Each row below holds a small network's activations on one input, seen along a few directions.
Each table varies a few parts of the input and shows all the possible inputs, shuffled.
Descriptions start from the smaller parts, as in this example, which fits no table here: one of 2 separate values, together with either a single point or one of 9 places around a ring or (one of 4 places along a line, together with one of 5 places around a ring).
Shared parts are said once, and a part with two or three values counts as separate values.
(in the rows, 128 means zero)

Other details of the inputs shift rows strongly along three fixed directions, in all tables alike. That doesn't count.

Table:
r1: [ 86 175 132 132  51  87  97  88 140 126 131  62 154 168]
r2: [140  51 141 102 149 100 172 150  80 121  77 226 110  54]
r3: [ 97 167 137 137  77 129 117 124 145 130 142  60 176 148]
r4: [139  91 129 111 161 141 146 141 120 131 115 152 132  97]
r5: [135 122  50 133 138 118  63  80 175 100 152 132  91 181]
r6: [126 201 150 115 111 148 130 137 156 154 159  26 173 165]
r7: [139 183 131 125 152 159 107 125 168 136 182  59 143 167]
r8: [124 106  44 126 146 136  60  90 163 102 147 140 103 167]
r9: [188 127 145 102 224 185 193 186 130 139 152 130 140  87]
r10: [ 83 172 131 114  48 101  83  98 148 145 122  66 159 182]
r11: [ 78 144 192 113  58  89 168 148 103 153  97 100 184 117]
r12: [125  95  45 135 150 101  74  99 150 101 128 182  92 149]
r13: [124  97  67 180 138 102  78  91  92 105 106 219  70 146]
r14: [128 138 229 100  94 125 215 175  99 171 109  72 180  84]
r15: [142  96  86 112 152 123  88 110 142 104 132 178  77 138]
r16: [122  82  46 148 128  89  84  94 132  88 117 217  98 116]
r17: [162  66 136  96 150 118 164 142 102 129 101 194 102  72]
r18: [ 87 122 123 137  30  51 107  85 113 104  94 155 130 125]
r19: [155  92 146 101 158 138 153 145 119 119 114 156 105  95]
r20: [170 121 168 144 226 232 181 169 110 161 135 125 109 103]
r21: [ 60 140 128 135  29  53  79  82 129 123 117 125 134 167]
r22: [ 70 170 105 129  33  75  71  87 152 135 125  78 150 194]
r23: [115  85  86 125 108  73  96 101 123  97 114 203  76 131]
r24: [141  93  49 131 116  84  88  99 134  94 119 219  82 126]
r25: [134  72  62 118 125  91  81  78 133  91 109 205  73 134]
r26: [103 141 187 165 117 146 180 145  71 158 102 124 133  98]
r27: [156 160  75 186 207 218  90 119 163 128 172 116  91 169]
r28: [148  67 134 116 140  97 184 160  84 112  89 242 117  47]
r29: [117 182 179 124  90 134 136 144 142 138 145  59 160 139]
r30: [ 44 170 118 189  50 112  70  77 122 144 114  90 127 195]
r31: [177 153  80 134 197 180  85 122 190 112 193 118 105 163]
r32: [175 140  82 129 227 191 121 140 170 125 178  99 130 137]
r33: [154 142 199 104 165 179 219 190 111 153 145  63 180  81]
r34: [174 122  83 120 216 197 124 146 175 123 180  95 121 149]
r35: [ 71 153 119 145  24  60  77  84 134 104 110 118 134 156]
r36: [147 166 161 106 162 182 121 140 166 149 170  56 148 158]
r37: [187 114 180 158 204 196 195 187  84 145 120 160 121  82]
r38: [109 186 156 109 118 160 115 137 161 155 145  37 184 171]
r39: [107 131 226 111 103 129 214 178  95 167 104  75 197  80]
r40: [181 135  98 117 214 189 118 142 183 118 176  95 101 156]
r41: [134 164 139 119 136 139 124 133 144 128 155  84 130 143]
r42: [138 158 152 119 156 151 155 156 133 143 142  78 163 118]
r43: [ 84 125 140 137  56  65 126 119 104 120  90 153 153 106]
r44: [ 86  92 228 146  61  89 186 147  22 155  42 180 143  79]
r45: [166 145  82 172 217 204  84 126 156 133 167 112  97 194]
r46: [152  62 144 110 142  87 186 147  77 103  92 222  89  49]
r47: [ 97 149 192 114  49  79 169 134  94 152 102  88 171 101]
r48: [169  80 131 116 144 113 173 148 104 118 111 201 107  62]
Description of these inputs: one of 4 places along a line, together with either one of 2 separate values or one of 10 places along a line.
The inputs of r21 and r7 match in every part but the place on the line of 4. If r23 is changed in the same way as r21 into r7, which row does it become?
Answer: r41
List by row number the other rows that have the place on the line of 4 in common with r2.
Answer: r4, r8, r10, r15, r17, r19, r20, r25, r36, r38, r44
List by row number the other rows that have the place on the line of 4 in common with r16.
Answer: r3, r18, r24, r27, r28, r29, r31, r35, r37, r43, r48

Table:
r49: [ 74 130  82 174 103 132  74  81 131 132 128  97 121 177]
r50: [109 105 151 147 111 117 146 141  69 158  73 180 130 112]
r51: [ 86 167 174 171  78 112 133 121  96 149 114  98 126 144]
r52: [145 114 185  79 154 171 188 156 139 155 132  52 148 107]
r53: [139  63 155  88 109  98 152 133 106 115  93 210  95  76]
r54: [ 71 161 174 156  85 119 116 121  99 148 101 103 155 147]
r55: [146  78  55  98 155  98  66  99 151 112 121 193  83 167]
r56: [189 121 109 158 214 198 128 133 129 121 150 146  89 135]
r57: [ 99 146  98 102  98 104  50  92 168 119 136 101 121 196]
r58: [110 161 148 137  60  88 141 124 120 123 124  98 173 108]
r59: [143 164 129 162 171 210  98 137 167 136 161  84 124 173]
r60: [175 154 142 127 178 154 194 173 129 125 168 114 137  91]
r61: [144  98 127  98 118  93 137 115 112 117 124 176  72 117]
r62: [114 137  50 139 130  95  70 109 154  94 151 154 133 151]
r63: [149 163 174 121 138 164 182 177 147 134 151  81 186  91]
r64: [142  79 112 117 134  81 175 155  91 122  89 229 138  58]
r65: [109 147 176 103  57  94 117 108 129 135 111  79 141 139]
r66: [162 117  62 127 209 174 135 129 168 108 176 107 131 116]
The inputs of r55 and r64 match in every part but one. If r65 is changed in the same way as r55 into r64, which row does it become?
Answer: r58
Describe the family of inputs behind these rows.
Answer: one of 3 separate values, together with either a single point or one of 5 places along a line
List by row number the other rows that have the choice among 3 separate values in common with r54.
Answer: r49, r50, r51, r56, r59
